These are the activations of a small neural network, seen along a few directions. Each row is one input.
In each table, some parts of the input vary, and every possible input appears once, in random order.
A made-up example of a description, with smaller parts first: one of 6 places along a line, together with either a single point or one of 9 places along a line or (one of 3 separate values, together with one of 8 places around a ring).
Shared parts are said once, and a part with two or three values counts as separate values.
In the rows, zero is written as 128.

Other details of the inputs vary at random and push rows far along three fixed directions, the same in every table; ignore that.

Rows:
row 1: [126 184 123 134 173 108 162 136 180 168 107 172 114]
row 2: [147 114 174 140  61 177 114 155 130 154  88 101 110]
row 3: [127 117 107 127  98 134 100  99 113 134 141 105 140]
row 4: [108 104 202 143 137 173 130 146 118 147 160 157 118]
row 5: [110 178 127 157 167 106 177  99 187 149 100 159 126]
row 6: [148 103 183 146  48 157  93 114 133 151  68  76  95]
row 7: [107 157  54  90 139  73 126 115 124 114 190 128 160]
row 8: [133 154  87 128 125 132 166 142 164 148 103 116  97]
row 9: [107  97 171 139 156 166 138 144 101 113 112 156 139]
row 10: [125 170  68  91 162  70 125 102  88 100 165 129 182]
row 11: [143 112 144  93  92 120  68 117  56  99 161  69 151]
row 12: [138 144  51 104 170  55 126 117 109  94 165 126 166]
row 13: [167 187  93 123  71 139 166 135 176 187  38  67  96]
row 14: [111  97 162 143 160 139 136 149 126 121 183 172 111]
row 15: [114  93 115 112  98 107  70  93  94 114 173 106 139]
row 16: [113 114 177 132 158 175 134 145 111 103 127 149 135]
row 17: [133 169 107 131 188 129 178 140 165 124  96 156 149]
row 18: [104 106 156 134 172 123 120 148 135 127 170 178  99]
row 19: [157 158 113 129 118 127 154 135 153 161 111 135 130]
row 20: [125 153 104 148 155 134 176 155 177 133 113 178 125]
row 21: [ 87  92 171 160 163 129 130 113 136 108 165 164 107]
row 22: [137 102 116 103 115 104  89 122  64  81 160 100 141]
row 23: [137 141  95 145 121 118 146 113 177 133  83 137 112]
row 24: [144 164 134 120 139 141 142 133 137 143  86 111 153]
row 25: [125 110 107 114  96 120 115 143 127 111 145 107 111]
row 26: [112  74 181 144 142 178 128 157 116 126 170 174 115]
row 27: [181 123  68 121  56  51  86  94 136 112 111  56  95]
row 28: [144 108 194 132  80 178 113 139  91 145  57  88 131]
row 29: [137 124 131 111 122 118 103 125  89 126 126  97 159]
row 30: [ 92  93 124 147 158 159 128 116 128 114 166 170 134]
Each input here is: one of 2 separate values, together with either one of 4 places along a line or one of 5 places around a ring or one of 6 places along a line.
Changing only the choice among 2 separate values turns row 14 into row 4. The same change can be made to row 26. Which row results?
Answer: row 19
Change only the choice among 2 separate values in row 8. List by row number the other rows that result.
Answer: row 13
Change only the place on the line of 4 in row 27. List by row number the other rows that result.
Answer: row 21, row 23, row 30
Change only the choice among 2 separate values in row 23. List by row number the other rows that result.
Answer: row 15
